Each row below holds a small network's activations on one input, seen along a few directions.
In each table, some parts of the input vary, and every possible input appears once, in random order.
A made-up example of a description, with smaller parts first: one of 2 separate values, together with either a single point or one of 11 places along a line or (one of 4 places along a line, together with one of 5 places around a ring).
Shared parts are said once, and a part with two or three values counts as separate values.
In the rows, zero is written as 128.

Other details of the inputs vary at random and push rows far along three fixed directions, the same in every table; ignore that.

Table:
row 1: [125 119 104 131 134 115 118 117 135 114 131 153 110 119 129]
row 2: [123 119 101 136 138 118 124 123 133 124 127 156 106 119 123]
row 3: [128 120 101 131 137 121 118 121 139 118 132 152 110 116 126]
row 4: [126 134 129 130 132 134 132 133 119 134 129 119 132 130 127]
row 5: [116  20 150 107  76 152 136 136 138 170 102 134 124 116 157]
row 6: [218 135 154  92 111 115 173 110 163 117 144 150  72 163 112]
row 7: [122 132 129 133 129 132 130 139 119 133 130 118 128 135 120]
row 8: [125 134 139 128 130 129 124 123 124 124 128 118 136 128 131]
row 9: [131 139 130 128 126 127 132 134 126 130 123 123 147 122 129]
row 10: [125 136 137 131 129 129 124 129 126 130 126 119 135 129 127]
row 11: [122 133 128 131 129 133 132 138 119 134 130 119 130 135 121]
row 12: [124 133 131 131 129 133 126 137 124 132 131 118 131 132 122]
row 13: [124 137 128 127 127 133 128 130 126 130 128 121 140 134 128]
row 14: [116  29 154 100  75 150 139 126 143 163 101 137 135 117 166]
row 15: [133 125  99 131 133 113 124 119 140 119 124 159 125 108 131]
row 16: [124 132 132 134 131 132 131 136 119 134 128 118 128 131 123]
row 17: [125 137 131 128 130 132 129 127 126 131 126 121 140 130 131]
row 18: [123 134 129 131 129 134 130 138 124 134 129 119 132 133 121]
row 19: [126 134 134 129 128 131 123 130 126 127 129 118 136 131 127]
row 20: [122 117 106 136 132 113 117 121 134 118 129 154 106 122 120]
row 21: [120 133 132 130 127 128 130 134 120 130 128 120 132 137 122]
row 22: [123 136 135 129 129 129 129 125 124 129 126 122 139 132 130]
row 23: [126 132 131 130 130 134 125 135 124 130 132 117 133 130 125]
row 24: [124 120 108 133 133 114 115 116 138 114 128 156 111 120 125]
row 25: [121 133 135 131 130 128 130 131 120 131 126 120 131 134 125]
row 26: [127 131 134 132 133 132 126 133 119 131 131 116 129 128 126]
row 27: [123 132 138 133 129 126 125 130 120 129 128 117 129 131 124]
row 28: [214 154 188  93 105 127 180 119 152 130 140 117  98 175 111]
row 29: [123 133 130 129 128 130 130 132 119 129 130 120 134 136 125]
row 30: [221 139 157  94 113 116 172 107 169 120 140 152  76 160 115]
row 31: [125 135 127 127 130 136 130 135 125 130 132 119 136 130 130]
row 32: [124 136 130 130 132 134 132 134 124 135 127 120 133 130 125]
row 33: [120 132 133 132 127 127 129 135 119 130 128 119 130 137 121]
row 34: [124 134 135 129 131 129 130 128 121 127 129 119 134 130 132]
row 35: [124 135 132 132 132 133 130 135 124 134 127 119 131 130 124]
row 36: [124 131 131 133 128 132 127 138 120 132 132 117 128 133 120]
row 37: [123 135 135 126 127 130 125 126 124 124 130 119 138 131 131]
row 38: [124 137 130 126 128 132 128 130 127 127 130 120 140 132 132]
row 39: [122 136 132 128 126 130 129 128 123 128 128 122 139 135 127]
row 40: [128 133 134 131 133 134 125 132 124 131 129 117 132 127 128]
row 41: [121 120 108 135 131 113 116 118 138 116 127 156 110 122 122]
row 42: [122 133 132 128 128 129 129 131 120 126 131 119 134 133 129]
row 43: [128 134 133 129 133 135 126 130 124 130 130 116 134 125 130]
row 44: [126 130 131 131 130 133 125 136 119 130 133 116 129 132 123]
row 45: [125 134 134 132 131 133 127 134 124 133 128 117 131 128 125]
row 46: [132 137 133 130 126 125 127 134 126 128 125 120 144 120 128]
row 47: [127 135 128 126 131 135 127 133 125 129 133 117 135 128 131]
row 48: [125 120  99 132 136 120 123 123 134 120 132 154 109 119 127]
row 49: [119 134 135 131 125 128 128 131 124 128 127 121 134 136 122]
row 50: [126 136 129 129 133 135 131 132 124 134 128 120 136 129 129]
row 51: [122 136 131 130 126 131 127 133 126 131 127 120 135 135 124]
row 52: [121 123 107 134 135 114 121 115 138 119 123 159 112 120 125]
row 53: [128 118 104 134 139 119 119 119 134 119 131 151 106 113 128]
row 54: [135 137 132 127 128 127 127 130 126 125 127 119 147 117 134]
row 55: [127 137 134 126 130 132 125 125 127 127 128 118 139 126 136]
row 56: [119 135 134 129 126 129 129 131 124 129 126 123 136 137 123]
row 57: [127 118 108 133 137 114 117 114 134 115 129 152 108 115 128]
row 58: [126 136 131 125 128 132 125 128 127 126 130 118 139 130 133]
row 59: [134 139 131 125 127 127 128 130 127 125 127 120 148 117 137]
row 60: [126 134 131 129 133 134 131 132 120 131 131 118 132 128 131]
row 61: [122 132 136 133 129 127 129 132 119 130 126 119 130 133 123]
row 62: [127 131 130 129 131 134 126 134 120 128 133 115 130 130 126]
row 63: [128 135 131 127 133 135 128 130 125 130 131 117 135 125 133]
row 64: [122 137 130 129 127 132 129 133 126 131 126 122 137 135 125]
row 65: [124 134 133 130 130 129 130 129 119 130 128 119 134 132 128]
row 66: [123 123 105 135 135 116 120 118 140 121 124 157 111 118 125]
row 67: [124 135 133 131 126 130 124 132 126 129 128 119 135 133 124]
row 68: [134 136 133 129 127 126 126 131 126 127 126 120 146 119 131]
row 69: [125 119  97 133 136 120 123 124 133 123 131 155 109 121 124]
row 70: [119  25 154 100  76 149 137 128 139 163 103 133 130 116 166]
row 71: [125 131 138 132 131 128 124 128 119 127 129 116 131 130 127]
row 72: [122 136 134 127 127 130 128 128 125 125 130 121 138 133 131]
row 73: [131 138 131 130 126 126 131 135 126 130 124 122 145 122 128]
row 74: [121 135 138 132 128 127 128 128 124 129 125 121 134 133 125]
row 75: [126 136 130 128 133 135 131 131 125 131 130 119 136 127 133]
row 76: [125 121  96 132 136 122 123 123 138 123 130 156 113 120 125]
row 77: [123 137 133 130 129 131 129 130 126 132 124 122 137 132 128]
row 78: [126 124 104 131 136 117 120 114 141 118 127 157 115 115 134]
row 79: [128 135 135 128 131 132 124 125 126 127 128 117 137 126 133]
row 80: [125 117 107 134 134 114 116 119 134 116 130 153 107 121 123]
row 81: [128 120 103 132 139 119 120 119 134 119 131 152 108 113 131]
row 82: [124 134 140 131 129 128 123 125 124 126 127 119 135 129 128]
row 83: [124 120 107 131 133 115 116 114 138 113 129 155 113 119 127]
row 84: [126 135 132 127 128 132 124 129 126 126 130 117 138 130 130]
row 85: [125 123 109 131 136 114 117 111 139 114 128 156 114 115 133]
row 86: [123 135 127 129 129 135 131 137 124 134 129 120 133 134 123]
row 87: [133 139 130 126 127 127 131 131 127 127 126 122 149 119 136]
row 88: [126 132 129 128 130 134 128 134 120 128 134 116 132 130 129]
Each input here is: one of 8 places around a ring, together with either a single point or (one of 2 separate values, together with one of 5 places around a ring).
The inputs of row 12 and row 47 match in every part but the place on the ring of 8. If row 45 is changed in the same way as row 12 into row 47, which row does it become?
Answer: row 63
The inputs of row 26 and row 60 match in every part but the place on the ring of 8. If row 71 is changed in the same way as row 26 into row 60, which row does it become?
Answer: row 34
Which other rows does row 23 become when the choice among 2 separate values takes its other values? List them by row number.
Answer: row 40
List by row number the other rows that have the place on the ring of 8 in common with row 69.
Answer: row 4, row 13, row 15, row 17, row 22, row 29, row 39, row 50, row 65, row 76

Table:
row 89: [ 67 150 126 152 153 140  98 143  86 122 139  86 151 135 123]
row 90: [173 168 112 122 145 106 142 102 151  99 152 169  61 164  92]
row 91: [154 137 202 102  90 155 173 144 122 155 127  76 133 190 118]
row 92: [ 76  14  98 131  91 132  93 130 139 151  91 162 149  60 169]
row 93: [121  58  97 132 109 117 127 129 143 142 111 179  93 115 123]
row 94: [188 199  69 136 169  62 134  84 175  68 145 223  64 122  93]
row 95: [157 151 163 108 110 124 149 117 142 124 123 124 135 152 133]
row 96: [205 133 124  98 125  97 152  85 175  92 144 183  67 139 127]
row 97: [ 78 151 120 164 149 136 100 161  88 133 132  87 158 118 111]
row 98: [172 129 201 105 103 158 168 149 114 159 133  63 124 164 119]
row 99: [ 84 222  79 183 207 102  71 123  95  82 142 117 159  86 115]
row 100: [134  14 156  97  76 152 143 128 141 167 114 137  93 130 157]
row 101: [158 184 149 129 136 117 140 134 120 120 131 106 157 138 114]
row 102: [ 54  57  52 145 133 151 100 150 122 154 114 159 141  81 156]
row 103: [131  64 110 119 115 118 114  99 153 123 118 171 104  94 160]
row 104: [159 133 200 105  96 150 177 153 122 162 127  80 139 181 112]
row 105: [ 85 173 131 146 149 131  97 123 106 113 129  96 178 125 134]
row 106: [107 168 114 132 146 154 125 151 107 138 132  87 197 108 149]
What is each input in this table made of?
Answer: one of 2 separate values, together with either a single point or one of 8 places around a ring
The inputs of row 92 and row 97 match in every part but the choice among 2 separate values. If row 95 is changed in the same way as row 92 into row 97, which row does it become?
Answer: row 91

Table:
row 107: [121  89 165 121 100 149 150 151 114 161 127 104  99 176 105]
row 108: [140  92  82 122 132 121 121 114 152 119 133 178  95 101 138]
row 109: [147 114 156 103  99 149 160 139 137 155 117 117 151 139 142]
row 110: [138  96 156 115 108 154 142 149 117 158 121  94 152 119 146]
row 111: [155 102 158 105 105 152 149 143 131 151 129 102 137 128 144]
row 112: [161 104 160 112 105 147 152 147 128 157 120 103 137 120 137]
row 113: [141 241 159 139 169 124 125 126  97  94 159  67 147 165 105]
row 114: [128 141 111 147 153 103 107 112 126 103 134 146 106 114 118]
row 115: [137  94  80 119 132 121 123 112 153 118 130 178  95 105 143]
row 116: [116 147 108 138 149 110 109 102 133 101 137 151 110 128 128]
row 117: [138 135  88 131 133 110 128 121 151 119 123 173 121 114 123]
row 118: [126  52 100 124 116 109 109 102 158 118 119 188  79  98 143]
row 119: [152 112 157 108  91 137 159 146 136 153 113 116 156 134 133]
row 120: [222 122 155  90 102 138 203 143 156 152 149 142  45 197  86]
row 121: [ 33  97 107 149 132 160  88 148  92 150 113  94 195  93 166]
row 122: [113 169 110 152 145  94 109 119 125 101 125 147 135 122 107]
row 123: [ 23  98 127 155 123 144  83 140  93 144  99 102 197 102 154]
row 124: [121 160 112 157 160 103 102 119 118 104 132 134 116 108 111]
row 125: [128 157  87 133 153 120 126 118 138 113 136 155 122 120 125]
row 126: [113  99 171 111  99 149 137 126 124 147 115 101 152 145 146]
row 127: [141 250 161 146 159 114 131 132 106 101 145  79 163 167  93]
row 128: [123 142 108 140 151 111 104 107 129  98 141 146 107 121 122]
What is each input in this table made of?
Answer: one of 2 separate values, together with either a single point or one of 10 places along a line
The inputs of row 123 and row 109 match in every part but the choice among 2 separate values. If row 128 is changed in the same way as row 123 into row 109, which row does it become?
Answer: row 108
Which other rows does row 122 become when the choice among 2 separate values takes its other values? List them by row number.
Answer: row 119

Table:
row 129: [ 80  94  94 132 123 123  91 113 147 115 111 155 142  88 167]
row 130: [157 108 174 103  90 123 169 133 138 143 116 126 125 155 126]
row 131: [160 100 160  96  92 158 169 141 142 168 118 115 125 163 140]
row 132: [168 118 129 108 120 144 152 141 147 139 141 136  99 142 117]
row 133: [156 197 157 112 133 146 169 153 111 133 149  82 147 176 117]
row 134: [ 94 152 144 161 143 125 104 150  92 136 119  83 159 126 114]
row 135: [194 141 124 112 134 115 144 112 146 112 137 151 112 118 127]
row 136: [ 93 153 117 143 146 149 121 166  88 136 143  83 158 129 128]
row 137: [163 139 124 116 116 117 165 132 145 130 130 152 107 140 117]
row 138: [171 220 156 122 145 119 145 116 122 107 145 105 160 144 121]
row 139: [ 97 155 125 153 139 136 123 165  88 137 133  85 163 116 119]
row 140: [160 103 171  99  84 151 172 144 149 164 114 120 135 147 126]
row 141: [165 121 127 118 128 129 138 118 139 127 144 135  83 154 117]
row 142: [ 88 142 154 144 130 135 109 145  81 122 135  73 157 139 123]
row 143: [184 123 146 107 114 123 144 114 143 125 135 138 122 119 137]
row 144: [154 122 159 113 138 137 160 103 140 139 128 136  86 138 140]
row 145: [163 102 169 105  85 146 171 141 142 170 109 117 130 152 132]
row 146: [128 219  81 147 184 107 114 113 119  90 138 131 158 110 117]
row 147: [ 80 151 137 133 133 148 123 143  92 131 139  81 168 150 133]
row 148: [159 128 130 104 116 143 158 133 154 139 132 145 111 151 121]
row 149: [ 88  59 141 129 103 140 102 130 121 138 113 125 130 117 134]
row 150: [ 91  59 138 135 104 135 101 127 115 145 108 122 125 122 140]
row 151: [141 137  74 154 152 101 117 125 140 119 130 172  86 107 106]
row 152: [147 210 166 129 143 122 137 120 120 103 146 101 132 174  93]
row 153: [120 117  92 148 142  91 113 125 129 107 128 169  96 107 112]
row 154: [120 136  92 130 139  99 104 100 156 101 125 172 120  99 145]
row 155: [165 111 167 115 106 125 148 135 142 138 123 125 111 141 108]
row 156: [104 123  81 134 145 120 109 107 146 109 137 174 103 127 119]
row 157: [182 130 139 117 124 116 138 113 152 112 139 141 114 122 135]
row 158: [ 98 165 142 144 140 133 110 130 110 120 126  94 193 118 147]
row 159: [120 208  76 165 188 117 105 140 107 106 153 123 116 130 100]
row 160: [107 124  96 146 140 100 102  98 137 106 120 173  97 130 118]
row 161: [167 131 123 113 133 128 139 117 148 115 153 145  81 151 106]
row 162: [ 87  64 132 120 100 153 120 127 125 159 111 122 140 137 153]
row 163: [119  64 125 113 107 149 124 133 124 150 108 115 164  90 161]
row 164: [ 92 144 161 147 164 156 119 137  84 143 132  67 140 118 140]
row 165: [137 137  76 148 151 107 118 128 146 113 135 176  91 101 100]
row 166: [ 89 156 155 151 132 128 117 144  98 143 110  86 174 139 121]
row 167: [ 72  87 102 147 124 114 100 124 136 131 101 167 137  99 127]
row 168: [107  67 145 115  98 140 108 131 134 144 113 113 152  94 168]
row 169: [ 89  83  93 137 127 125  83 122 139 115 119 145 131  78 163]
row 170: [157 141 137 114 120 105 147 106 141 103 138 154  91 159 113]
row 171: [ 89  58 119 122 108 147 117 138 113 144 129 120 128 121 148]
row 172: [131 133  82 132 146 107 115 102 144 106 120 181 132  95 139]
What is each input in this table made of?
Answer: one of 2 separate values, together with either a single point or one of 6 places along a line or (one of 3 separate values, together with one of 5 places around a ring)
The inputs of row 151 and row 145 match in every part but the choice among 2 separate values. If row 161 is changed in the same way as row 151 into row 145, which row does it become?
Answer: row 156
The inputs of row 162 and row 141 match in every part but the choice among 2 separate values. If row 129 is changed in the same way as row 162 into row 141, which row does it become?
Answer: row 169
Which other rows does row 133 become when the place on the ring of 5 takes its other values? List them by row number.
Answer: row 130, row 137, row 147, row 170
